These are the activations of a small neural network, seen along a few directions. Each row is one input.
Each table varies a few parts of the input and shows all the possible inputs, shuffled.
A made-up example of a description, with smaller parts first: one of 2 separate values, together with either a single point or one of 11 places around a ring or (one of 5 places around a ring, together with one of 6 places along a line).
Shared parts are said once, and a part with two or three values counts as separate values.

Table:
r1: -20 1 -62 -22 12 -21 27 -58 4 -43 45 0 2 -25 -3 -38 22 -16
r2: 13 16 -30 25 43 -4 -17 20 3 13 34 1 -5 16 -18 49 -37 -6
r3: 0 -30 23 -39 -28 32 19 5 -42 3 41 -1 -23 40 -6 7 2 68
r4: 28 2 -72 32 1 -5 24 -18 53 5 40 -6 -22 -3 29 -3 41 -19
r5: 21 18 -37 43 32 -26 3 -5 43 -15 -8 -2 14 -11 2 33 -13 24
r6: -17 -8 101 -50 -30 -22 -50 2 -38 50 -98 4 8 -86 14 -114 13 -86
r7: -40 -3 11 -10 -16 32 15 -9 -21 -36 -4 1 15 27 -18 30 -2 39
r8: -31 7 -27 4 24 -24 27 -18 -1 -50 -7 -11 44 -26 -33 11 9 26
r9: 33 -24 26 4 -34 25 18 34 11 24 42 19 -26 81 13 23 -27 37
r10: 6 -1 -8 32 -13 39 -11 10 24 2 -14 12 -5 52 13 51 -19 26
r11: 40 20 120 0 -20 -42 -32 51 5 83 -79 0 -18 -68 20 -78 10 -90
r12: -31 2 -44 -19 28 16 -25 -16 -43 -38 7 -18 16 4 -13 29 0 -5
What is each input in this table made of? -> one of 2 separate values, together with either a single point or one of 5 places along a line
Changing only the choice among 2 separate values turns r1 into r4. The same change can be made to r8. Which row results? -> r5

Table:
r13: 55 -2 37 33 -9 7 12 9 27 54 -1 17 -25 28 38 23 -34 -21
r14: 33 -13 49 -10 -25 12 21 6 -14 21 -20 22 -19 42 18 5 -18 24
r15: -44 24 61 -7 -32 43 -36 22 -33 -18 -20 -9 -10 24 -1 56 -2 47
r16: 34 -21 38 -38 -27 -9 -8 11 -31 23 3 12 -30 22 20 -60 -5 -15
r17: 40 0 25 14 18 -19 -35 18 -1 64 -39 4 -4 -42 25 -38 -7 -75
r18: 6 41 33 44 -13 19 -26 45 43 11 -23 -4 -17 29 -17 35 -3 30
r19: 7 30 -26 14 17 -19 -34 -8 28 7 -49 -6 14 -63 22 -19 23 -65
r20: -66 1 3 -46 26 -15 21 -53 -40 -43 -3 -2 41 -43 -23 -34 4 -33
r21: -13 -29 67 -64 -37 13 -6 16 -52 20 21 0 -19 -2 16 -40 -18 -9
r22: -10 19 -12 -19 7 3 -36 -14 -13 -19 -64 -8 24 -41 -26 -47 15 -24
r23: 13 -10 38 -26 0 -4 -30 12 -40 39 -57 14 7 -23 -5 -61 -7 -31
r24: 20 7 -92 32 -1 6 24 -41 49 -19 85 -18 -33 17 36 27 38 42
r25: 15 -12 42 5 3 -24 -34 34 14 48 -41 13 7 -37 1 -59 -9 -39
r26: -50 9 18 -42 -2 12 -32 -15 -40 -28 -48 -24 25 -65 -27 -20 16 -15
r27: 6 31 29 13 -2 36 -36 25 0 -19 -35 7 -19 44 -8 39 -11 33
r28: -10 -29 80 -27 -41 16 16 -5 -38 7 -5 11 -18 31 24 25 -24 42
r29: -3 -2 -78 16 -10 9 32 -19 65 -36 84 -13 -25 10 7 8 38 73
r30: -45 -15 -51 -42 -16 38 15 -46 -3 -51 83 -20 -22 12 -4 31 23 94
r31: 47 -9 25 0 -22 -14 -1 18 19 58 13 10 -41 3 46 -38 11 -60
r32: -9 19 -5 20 9 -24 -28 7 26 -11 -47 -19 21 -61 -11 -50 29 -36
r33: 1 24 -40 12 41 -40 23 -45 19 -18 1 12 18 -59 -1 -24 10 -82
r34: -25 14 -30 -21 27 -23 29 -53 -15 -39 -24 7 22 -35 -35 -53 27 -40
r35: -56 -39 -43 3 28 25 30 6 -41 -42 44 -17 49 52 -32 98 -23 47
r36: 16 -10 -91 55 53 1 25 12 16 -5 48 -7 24 44 -25 106 -38 3
r37: 26 48 13 44 10 13 -41 28 34 17 -21 -5 -42 27 14 57 -10 2
r38: -18 20 -23 12 19 -51 39 -30 20 -21 -7 4 28 -50 -25 -54 24 -40
r39: -10 -24 -76 26 31 12 39 7 -23 -32 29 -2 42 65 -44 82 -17 42
r40: 29 -11 53 30 -38 -7 26 21 32 35 -4 20 -18 29 20 0 -17 19
r41: 2 -23 -71 50 42 -17 30 29 21 -25 49 -7 52 53 -25 87 -29 35
r42: 31 -13 40 -13 -36 -21 -2 28 23 43 17 18 -21 3 21 -56 -14 -19
r43: -17 -22 72 -47 -13 -6 -20 14 -69 29 -42 -10 13 -37 -3 -36 4 -14
r44: -8 -3 -83 -19 -7 26 23 -39 17 -48 71 -2 -23 22 5 10 24 84
What is each input in this table made of? -> one of 4 places along a line, together with either one of 2 separate values or one of 6 places along a line
Change only the place on the line of 4 in r25. List by row number the other rows that result. -> r17, r23, r43
A walk changes only the place on the line of 6. It starts at r33 and steps to r19. List the rest of the walk in order. -> r17, r31, r13, r37
List by row number the other rows that have the place on the line of 4 in common with r18. -> r25, r29, r32, r38, r40, r41, r42

Table:
r45: 30 -7 -40 -4 5 -18 20 -13 5 15 4 3 0 -21 19 -39 38 -29
r46: -9 -24 -8 -35 -19 -19 20 -8 -2 9 6 -9 -2 -29 8 -24 16 -11
r47: 51 10 1 19 -10 -4 3 29 21 31 7 6 -26 29 25 5 5 -15
r48: 14 -7 -7 -17 5 5 16 -17 -23 -6 9 15 -1 -10 4 -56 22 -12
r49: -25 14 21 -1 27 13 -15 -1 -23 -16 -32 -10 17 -33 -32 -3 -5 -10
r50: -1 -17 17 -8 4 -7 -31 16 -24 5 -19 -6 23 -3 -9 11 -20 -2
r51: 30 42 -7 25 26 -3 -7 -1 28 -3 -10 0 -4 -39 5 -27 29 -15
r52: 1 -15 42 3 -10 -1 -5 8 -26 12 -9 7 -5 28 -3 35 -32 -10
r53: -20 2 31 -23 -35 11 -11 7 -5 0 -20 8 -6 13 -12 -15 -14 17
r54: -36 10 27 -24 -3 11 -29 -19 -8 -19 -16 -11 -10 -16 -14 -22 3 7
r55: -26 -16 4 -16 16 -10 21 -15 -41 9 -20 -6 26 -23 -17 -22 -3 -3
r56: -28 -10 -60 18 -1 32 33 -21 15 -60 71 -13 4 47 -16 69 -3 80
r57: 15 10 47 9 -30 -2 14 12 16 20 0 -5 -22 20 27 14 3 10
r58: -17 25 12 -6 -2 -19 -24 -10 24 -3 -12 -4 -11 -16 -17 -20 17 -6
r59: -26 -21 5 -53 -29 -3 5 -20 -40 -1 6 -4 -4 -6 -2 -36 13 5
r60: -1 -10 57 -32 -29 19 12 12 -7 18 -7 1 -35 32 -7 12 -12 29
r61: 0 1 -102 27 16 20 33 -15 21 -44 79 -12 2 42 11 65 -3 63
r62: 17 11 -14 22 -1 -9 -13 7 39 29 3 12 -2 -18 23 -4 -12 -26
r63: 8 6 22 30 -1 -3 2 26 -2 19 -5 13 7 25 14 25 -25 -33
r64: -8 27 -4 1 -4 5 -19 -25 -2 -22 -18 14 -19 -22 7 -14 12 -24
r65: 1 0 10 -11 -29 -4 -18 11 24 15 -13 -1 3 -2 10 1 -1 -5
r66: -2 13 -16 4 24 -24 -21 21 -6 -7 -28 -13 14 -35 -15 8 16 -29
r67: -27 -15 -83 21 42 11 24 1 -5 -50 62 -8 33 44 -13 89 -9 62
r68: 8 0 8 26 10 2 -7 19 19 12 -34 6 32 -11 -4 8 -11 -26
r69: 18 -6 13 5 -4 12 -15 -7 18 6 -8 7 -7 -7 7 -20 -23 -1
r70: -4 -19 -8 6 35 -31 20 -7 -8 10 -4 -2 23 -21 -15 -32 6 -30
r71: 35 -4 31 14 -5 16 -7 12 -8 21 8 13 -31 32 15 -8 -9 16
What is each input in this table made of? -> one of 3 separate values, together with either a single point or (one of 2 separate values, together with one of 4 places along a line)
Changing only the choice among 3 separate values turns r47 into r57. The same change can be made to r71. Which row results? -> r60
Change only the choice among 2 separate values in r66. List by row number the other rows that result. -> r49
Change only the choice among 3 separate values in r61. List by row number the other rows that result. -> r56, r67
Change only the place on the line of 4 in r60. List by row number the other rows that result. -> r53, r54, r59

Table:
r72: -12 -20 40 -12 -12 4 -14 21 -36 46 5 13 5 -18 3 -17 -16 -34
r73: 4 -2 8 -7 6 3 -37 -6 10 4 -35 -11 -24 -41 27 -28 25 -9
r74: -7 -25 -16 -21 -19 23 29 -5 11 -41 82 -20 -30 60 9 45 -1 112
r75: -2 30 48 -6 -41 12 -7 -23 -12 11 -37 1 -14 -11 31 -7 3 -23
r76: 23 -40 -1 -28 0 -25 -9 10 -6 12 3 8 -18 -19 37 -53 22 -37
r77: 6 -30 47 -4 5 -8 7 15 -20 45 -34 26 35 6 -33 -34 -44 -12
r78: 41 14 -15 -6 9 -50 29 -11 16 10 -3 -10 4 -42 -12 -75 38 -34
r79: -33 5 52 0 -7 27 -48 29 -18 7 -30 16 -18 -28 10 9 -3 -16
r80: 24 -8 28 -29 -13 -17 22 -22 -42 15 -6 24 -11 6 31 -29 -8 -58
r81: 40 5 -40 47 -12 22 15 12 63 22 60 14 -39 67 17 63 -26 58
r82: 13 26 -60 66 36 -1 8 14 52 4 31 -14 14 37 -12 74 -23 -14
r83: 11 37 -5 13 -12 -9 -11 -5 35 -15 -37 -9 -6 -49 -2 -56 55 -14
r84: -67 -14 -58 -26 10 28 27 -38 -37 -82 62 -16 32 28 -34 43 1 69
r85: -41 11 -98 23 50 0 22 -24 -16 -41 18 -9 48 -3 -45 69 1 1
r86: 1 10 69 -7 3 -9 -31 34 -1 2 -80 -12 22 8 -26 -4 -26 12
What is each input in this table made of? -> either one of 5 places around a ring or (one of 2 separate values, together with one of 5 places along a line)
List by row number the other inputs of the same sort as r80. -> r72, r73, r75, r76, r77, r78, r79, r83, r86

Table:
r87: 35 -21 118 10 -18 -22 -31 69 14 77 -87 22 13 -17 12 -48 -34 -42
r88: -12 1 78 -30 -2 3 -22 22 -78 47 -38 11 4 -9 -16 15 -23 -48
r89: -34 -2 -7 -35 25 -18 24 -37 -49 -26 -44 -1 63 -38 -45 -27 -8 -35
r90: -11 -6 -67 31 4 -2 48 -33 43 -24 67 -10 -31 25 27 50 10 54
r91: 18 -36 -83 9 19 -4 57 -23 31 -26 100 -8 -5 62 11 47 2 34
r92: -42 -35 5 -58 -4 -15 36 -61 -57 -37 -15 3 23 -32 0 -64 23 -10
r93: 69 32 36 2 -18 -15 -20 -4 31 57 -30 14 -71 -35 44 -77 24 -71
r94: -43 18 9 30 -3 64 -34 30 0 -44 -15 6 4 51 -26 85 -11 67
r95: 12 -13 -94 44 43 -10 40 13 23 -17 57 -9 27 53 -11 79 -24 9
r96: 40 -16 119 -22 -62 -19 -17 37 11 64 -39 18 -21 -6 36 -96 -15 -16
r97: -23 -25 78 -59 -45 12 -10 -1 -79 42 -7 1 -30 -1 23 -26 3 -22
r98: -32 9 15 -7 -41 78 -18 -9 -4 -55 21 -16 -29 63 10 53 11 96
r99: -15 55 -21 -4 25 -30 -38 -11 3 -29 -62 -21 39 -98 -34 -46 51 -56
r100: 62 42 34 39 24 -24 -43 25 33 64 -65 24 -33 -46 21 -46 -8 -101
r101: -4 -46 -63 4 -5 26 13 9 9 -20 77 -12 2 55 7 29 -6 80
r102: -11 21 -75 55 30 -2 38 -17 53 -22 47 -1 12 22 -9 96 -28 20
r103: -17 32 -24 -41 -5 -39 -31 -36 15 -36 -8 -20 4 -93 -13 -94 50 -20
r104: 9 -10 -59 32 33 15 8 26 3 -15 41 1 30 44 -39 70 -17 62
What is each input in this table made of? -> one of 2 separate values, together with either one of 4 places along a line or one of 5 places around a ring
Changing only the choice among 2 separate values turns r101 into r104. The same change can be made to r97. Which row results? -> r88
Change only the choice among 2 separate values in r92. List by row number the other rows that result. -> r89
Change only the choice among 2 separate values in r102. List by row number the other rows that result. -> r90
